These are the activations of a small neural network, seen along a few directions. Each row is one input.
Each table varies a few parts of the input and shows all the possible inputs, shuffled.
A made-up example of a description, with smaller parts first: one of 2 separate values, together with either a single point or one of 9 places around a ring or (one of 4 places along a line, together with one of 8 places around a ring).
Shared parts are said once, and a part with two or three values counts as separate values.

Other details of the inputs vary at random and push rows far along two fixed directions, the same in every table; ignore that.
These rows show it; all are for the same input, with only those details redrawn:
[ -2,  21, -38,   6, -23, -15, -32,  28,  13, -27,  38, -26,  -4]
[ -2,  23, -39,   4, -23, -16, -31,  27,  13, -27,  33, -27,  -6]
[-74, -15,  -9,  23, -71, -75,  74, -50, -38,  -2, -27,  26,   1]
[ 92,   4,  53, -28,  16,  83, -28, -29,  50, -31,  39,  35, -13]
[ -8,  26, -45,   8, -25, -23, -32,  40,  11, -27,  33, -37,  -4]
[-13,  24, -51,  10, -32, -25, -33,  47,   9, -30,  36, -39,   0]
[  37,  -36,  102,  -12,  -24,   43,   76, -119,    7,    3,  -22,  102,
   -6]
[-11,  25, -44,   9, -30, -18, -31,  37,  10, -31,  33, -39,  -4]

Rows:
r1: [ 88,  17,  30, -56,  57,  77, -47,   8,  -1,  22, -28,  11, -12]
r2: [ 67,  -8,  45, -35,  55,  96, -35, -42,  68,  -4,  14,  39,  16]
r3: [115,   8,  44, -24,  37,  67, -28,  -6,  30, -18,  18,  16, -42]
r4: [  44,  -54,   94,   -3,   32,    5,   85, -101,   14,   31,  -57,   86,
  -30]
r5: [ 12,   9, -35,  -8,  58, -44, -27,  75,  -5,  21, -28, -51, -37]
r6: [-98, -69,  59,  80,  -7, -19,  96, -23, -47,  42,   0,  18,  36]
r7: [ 75, -13,  54, -18,  46,  61, -18, -28,  76,  -8,  27,  30,  -6]
r8: [-39, -15,   3,   4, -25, -83,  79, -15, -84,  33, -68,   9, -26]
r9: [-11,  14, -54, -22,  54, -21, -49,  66,   0,  34, -39, -47,   3]
r10: [-32,   6,  -5,  65,  -2,  39, -24,  99, -40,  -8,  86, -72,  26]
r11: [-25,  41, -72,  -5, -18,  -6, -57,  48,  -4, -27,  29, -51,  25]
r12: [-29,  30, -54, -25,   5,  11, -57,  38, -15,   3, -13, -32,  38]
r13: [-79, -13, -22,  28, -73, -82,  69, -48, -38,   4, -23,  21,  -1]
r14: [-107,  -25,  -17,   -1,   -5,  -53,   50,  -54,  -30,   48,  -80,   28,
   45]
Question: The inputs of r9 and r1 match in every part but one. If r2 is changed in the same way as r9 into r1, which row does it become?
Answer: r11
Question: What do these inputs look like to the network?
Answer: one of 2 separate values, together with either a single point or one of 6 places around a ring
Question: Which other rows does r12 become when the choice among 2 separate values takes its other values? List them by row number.
Answer: r14
Question: Which other rows does r13 become when the choice among 2 separate values takes its other values? List them by row number.
Answer: r7

Rows:
r15: [ 31, -26,  63,  -2,  38,  20,  43, -24, -14,  28, -25,  22,  -5]
r16: [ 12, -49,  90,  -3,  18,  -3,  99, -73, -29,  28, -28,  59,   1]
r17: [ 72,  23,  -5, -54,  40,  38, -45,  14,  32, -16,   6, -18, -24]
r18: [-24, -31,  47,  43, -48,  -2,  72, -52, -15,  17, -13,  50, -27]
r19: [-42,  -1, -50,  38,   6, -30,  -3, -13, -12,  23, -45,   4,  23]
r20: [ 47,  12,  26, -25,  -2,  15,  -6, -40,   5, -24,  11,  19, -24]
r21: [-65,  -8, -44,  60, -51, -50,  38, -25, -23,   2,  -7,   1,  25]
r22: [-52,   2,   2,  23, -38,  -4,  22,  -2, -49,  -1,   9,  -7,  25]
r23: [105,   6,  41, -63,  49,  91, -40, -34,  29,   2,  -9,  36, -24]
r24: [-91,  13, -74,  -3, -28, -60, -26,  41,   7,  14,  -4, -48,  28]
r25: [ 60,  -5,  33, -10,  54,  50, -35,  27,  55,   7,  17,  -5, -37]
r26: [-52,   6, -22,  15, -21, -29,   1,  34, -35, -22,  22, -38,  28]
r27: [-44, -13, -17,  41, -24, -59,  36,  28, -50,   5,  13, -29,   4]
r28: [ -4,  -6,  -8,  29, -10, -10, -20,  41,  19, -11,  42, -32, -29]
r29: [-23,   1, -22,  -8, -27, -60,  32,  -4, -13,   6, -55,   8, -11]
r30: [ 80,  38, -17, -18,  13,  29, -69,  51,  38, -46,  50, -27, -19]
r31: [ -4,  -8,  32,  -3, -49,  -5,  60, -87, -35,   8, -28,  60, -18]
r32: [ 77,  16,  10, -36,  27,  18, -39,  13,  38, -32,   9,  -4, -14]
r33: [  6,  39, -44, -17,  37,  47, -89,  89,  -9,  -7,  16, -63,  19]
r34: [-123,   -5,  -57,    3,  -51,  -97,   33,    8,  -17,    8,   -7,  -22,
   29]
r35: [  4,  -8,  32,  13, -57, -11,  66, -67, -25,  -1, -32,  68, -11]
r36: [-23,   9, -61,  22,  13, -10, -50,  78,   8,  25,   2, -43, -31]
r37: [ 31, -22,  45,   6,  30,  40,  28, -21, -28,  43, -34,  32,  -4]
r38: [-19,   3, -32,  12,  16, -39, -29,  74,  25,  -9,  34, -51, -29]
r39: [ 39, -18,  54,  24,  -3,  44,  30, -20, -20,  13,  16,  26,  -4]
r40: [ -2,  -2,  -3,  35,   1,  -9,   1, -21,  16, -20,  19,   4,  15]
r41: [-35, -26,   5,  19,   4, -47,  55, -56,   3,  -2, -27,  25,  22]
r42: [ 50,   5,  46, -43,  53,  74, -32,  17,  17, -11,   6, -10,  20]
r43: [  22,   39,  -47,   -8,   -5,   62, -100,   72,   49,  -36,   79,  -49,
   14]
r44: [-58,  21, -68,  -3, -16,  -6, -54,  38,   4,  21,  -5, -27,  24]
r45: [-31,  15, -67,  25,  22, -46, -28,  32,  18,  -3,  -8, -45,  23]
r46: [ 85,  -6,  54, -39,  20,  59,   1, -50,  16,  13, -37,  72, -17]
r47: [ 34,  -6,  40, -49,   7,  -6,  34, -63,  -1,   2, -23,  41, -17]
r48: [ 15,  -8,  21, -21,  -7,  52, -22, -18,  38, -20,  45,  12,  15]
r49: [-77,  -1,  -4,  -3,  -6, -56,  34,  14, -44,  -3,  -9, -19,  30]
Question: The inputs of r15 and r16 match in every part but one. If r29 is changed in the same way as r15 into r16, which row does it become?
Answer: r32
Question: What do these inputs look like to the network?
Answer: one of 5 places along a line, together with either one of 2 separate values or one of 5 places around a ring
Question: Which other rows does r30 become when the choice among 2 separate values takes its other values? List them by row number.
Answer: r20
Question: Which other rows agree with r22 in the place on the line of 5? List them by row number.
Answer: r18, r21, r31, r35, r39, r43

Rows:
r50: [ 18,   9,   3, -11, -11,  10,   0, -25,   1, -16,   0,  16,   2]
r51: [-13, -11,  17,   4, -24, -33,  46, -27, -17,  -7,  -6,  12,  -9]
r52: [ 14, -12,  21,   2,  31,  20,   6,  -1, -10,  20, -19,   9,   2]
r53: [ 14,   7,   2, -32,   1,   2,  -5, -19,   4,   3, -26,  17,  -5]
r54: [-88,  -4, -39,  18, -30, -68,  26,  27, -39,  14, -14, -33,  11]
r55: [-37,  17, -47,   8,  -9, -25, -21,  24,  -8, -12,  11, -31,  25]
r56: [ 10,  -4,   6, -11,  17,  12,  -5, -21,  27,   5, -13,  18,   5]
r57: [ 2, -8, 23, -1,  9,  6, 13, -3,  2, -8, 15, -1,  4]
r58: [ 25,   1,  13, -16,   1,  -8,   8, -16,   4, -12,  -1,   9,  -8]
r59: [ 26,   1,   7, -17,   1,   3,  -1, -31,  25,  -1, -18,  26, -11]
r60: [-21,  -7,   8,  19, -33, -29,  39, -21, -22,  -9,   1,  12,  -3]
r61: [  3,  -2,  12, -29,  18,  20,  -6, -18,   7,  12, -23,  17,  12]
r62: [ 11,   1,   8, -23,   0,   0,   2,  -7,   1,   5, -16,  10, -11]
r63: [ 27,  14, -18,   1,   7,   5, -38,  42,  32, -19,  35, -31, -22]
r64: [-59,  22, -67,  20, -48, -47, -13,  45, -32,  -2,   4, -39,   4]
r65: [-55,   3, -51,  27, -11, -52,  -9,  52,   0,  -2,  19, -49,   1]
r66: [ 30,  -2,  12,  -1,  16,   6,   6,  -2,  -9,  12, -20,   8, -17]
r67: [  8, -14,  23,   9,  26,  14,  11,   7, -10,  16,   1,  -2,  -3]
r68: [-49, -15,  11,  16, -22, -16,  36,  -9, -28,  14, -12,   9,  14]
r69: [ 25,  -7,  21,   5,  11,   4,  13,  -1,  -9,   9,  -2,   4, -23]
r70: [ 12,  -7,  21, -13,  18,   8,  10, -14,   7,  -4,   0,   9,   9]
r71: [-11,  -5,  -2,   5, -26, -13,  21, -42,   2,   4, -19,  29,  -4]
r72: [ 44,  17, -18,  -4,  31,  15, -42,  52,   5,  -3,  16, -35, -21]
r73: [ 21,  18, -34,  -7,   9, -10, -41,  36,  31, -13,  18, -28, -17]
r74: [-103,  -11,  -37,   46,  -51,  -89,   51,    6,  -52,    3,  -10,  -20,
   21]
r75: [ 14,   6,   9, -21,  -8,  23,  -5, -26,  -1,   2, -14,  23,   0]
r76: [ 16,  17, -13,  -4,  -1,  16, -36,  40,   4, -15,  30, -27, -10]
r77: [ 18,  -1,   9,  11, -16,  20,   1, -17,  14,  -7,  15,  18,  -7]
r78: [ -1,  -3,   0,   2,   5,  23,  -9, -19,  18,   2,   0,  15,  10]
r79: [ 18,  16, -13, -17,   6,   7, -33,  42,   7, -13,  24, -31, -17]
r80: [ 10, -12,  16,  -5,  18,   9,   1, -14,  22,   6,  -3,  13,   0]
r81: [-33, -20,  16,  29, -16, -11,  32, -19,  -4,   9,   0,  17,   5]
r82: [-19, -22,  19,  13,  11, -11,  40, -17, -28,  30, -29,  14,   3]
r83: [  9,  -1,  13, -18,  15,   8,   4, -25,   8,  -4, -12,  16,  14]
r84: [ -8,   2,   5, -15,   3,  27,  -7, -14,  -1,  10, -12,  15,  18]
r85: [ 40,  29, -38,   7,  11,  23, -75,  75,  39, -32,  62, -54, -17]
r86: [-8, -3, 15,  1, -4, 32, -3, -5, -5,  7,  6,  8, 19]
r87: [ 36,  -5,  20,   2,  17,  12,   9, -12,  -5,  12, -23,  17, -16]
r88: [ 17,  27, -32,   8, -11,   8, -40,  39,   5, -31,  45, -34,   3]
r89: [ -2,  -9,  12,  18,  -6,  25,   1, -13,  14,   2,  14,  11,  12]
r90: [  0,  -6,  20,  11,  -5,  22,  10, -18,  -4,  -8,  16,  10,  20]
r91: [  1,  -8,  17, -21,  18,  14,   1,  -6,   2,  12, -11,   9,   7]
r92: [ 32,   6,  10, -25,   5,   3,  -1, -27,  11, -13, -10,  18,  -4]
r93: [ 10, -11,  16,  10,  29,  14,   4,   1,  -7,  22, -21,   6,   5]
Question: What do these inputs look like to the network?
Answer: one of 2 separate values, together with either one of 4 places along a line or (one of 3 separate values, together with one of 6 places around a ring)
Question: The inputs of r73 and r80 match in every part but the choice among 2 separate values. If r63 is changed in the same way as r73 into r80, which row does it become?
Answer: r65
Question: The inputs of r66 and r52 match in every part but the choice among 2 separate values. If r85 is changed in the same way as r66 into r52, which row does it become?
Answer: r81
Question: Which other rows does r71 become when the choice among 3 separate values takes its other values? List them by row number.
Answer: r50, r75
Question: Which other rows does r67 become when the choice among 2 separate values takes its other values? List them by row number.
Answer: r69

Rows:
r94: [ 32,  16, -21, -15,  36,  -2, -38,  47,  12,  -6,  13, -38, -12]
r95: [ 39, -10,  61, -23, -30,  33,  37, -78,   0, -13,  -7,  67,  -6]
r96: [-58, -12, -30,  26, -16, -82,  42,  11, -34,  22, -35, -17,  -6]
r97: [ -92,  -14,  -34,   34,  -53, -102,   63,  -14,  -38,    2,  -18,   -8,
    5]
r98: [ 29,  13, -15,   8,  23,  10, -47,  50,  38, -27,  50, -39,  -9]
r99: [ 30,  29, -32,   9,  -8,  20, -54,  47,  25, -34,  50, -35, -11]
r100: [-87,  -6, -33,  -5, -34, -74,  44, -25, -47,  28, -65,  11,  19]
r101: [ 46, -18,  75, -14, -21,  47,  49, -95,   4,  -8,  -7,  78,  -9]
r102: [ 62, -46, 107,  -2,  23,  64,  52, -86,  37,   8,   4,  77, -14]
r103: [ 56, -27,  99, -30,   6,  46,  52, -89,  19,  -8,  -3,  71,  -9]
r104: [ 20,  18, -18, -17,  18,  38, -53,  17,  37, -24,  32, -17,  16]
r105: [-41,   0, -36,  25, -24, -52,  19,  15, -33,  22, -28, -12, -13]
r106: [ 17,  18, -24, -24,  32,  21, -47,  26,  15,   2,  -4, -20,   9]
r107: [-64, -15, -23,  16,  -5, -42,  26, -10, -22,  35, -46,   7,  11]
r108: [ 12,   1,  22,  12,  39,  60, -29,  59, -24,   6,  36, -38,  15]
r109: [-48,   2, -40,  23, -36, -69,  31,  10, -44,  18, -39,  -8, -10]
r110: [ -3,  15,  -7,  27,  12,  51, -48,  78,  -5, -17,  76, -58,  27]
r111: [ 29,   3, -12,   2,  46,   8, -37,  51,  21,   4,  17, -34, -18]
r112: [-102,   -6,  -35,    8,  -61,  -80,   51,  -35,  -38,   10,  -40,   15,
   29]
r113: [ 32,  27, -30, -26,  31,  -1, -52,  64,  13, -15,  21, -52, -12]
r114: [ -5,  17, -40,   8,  12,  17, -58,  44,  40, -10,  37, -38,  14]
r115: [ 17,  20, -32, -14,  41,  22, -65,  50,  24,   0,   4, -33,   6]
r116: [ 60, -13,  73, -38,   1,  44,  37, -74, -10,   7, -38,  68, -18]
r117: [ 28,  13,  -8,  -8,  22,  43, -54,  20,  45, -20,  32, -14,  14]
r118: [ 53, -24,  74,   2,  -8,  57,  33, -73,  22,  -1,   6,  68, -15]
r119: [-63,   3, -41,  15, -47, -81,  45,  -8, -58,  18, -46,  -1,  -5]
Question: What do these inputs look like to the network?
Answer: one of 2 separate values, together with either a single point or (one of 3 separate values, together with one of 4 places along a line)
Question: The inputs of r114 and r107 match in every part but the choice among 2 separate values. If r99 is changed in the same way as r114 into r107, which row does it become?
Answer: r109
Question: Which other rows does r98 become when the choice among 2 separate values takes its other values? List them by row number.
Answer: r96
Question: Which other rows does r113 become when the choice among 3 separate values takes its other values? List them by row number.
Answer: r100, r116
Question: Which other rows does r111 become when the choice among 2 separate values takes its other values? List them by row number.
Answer: r102
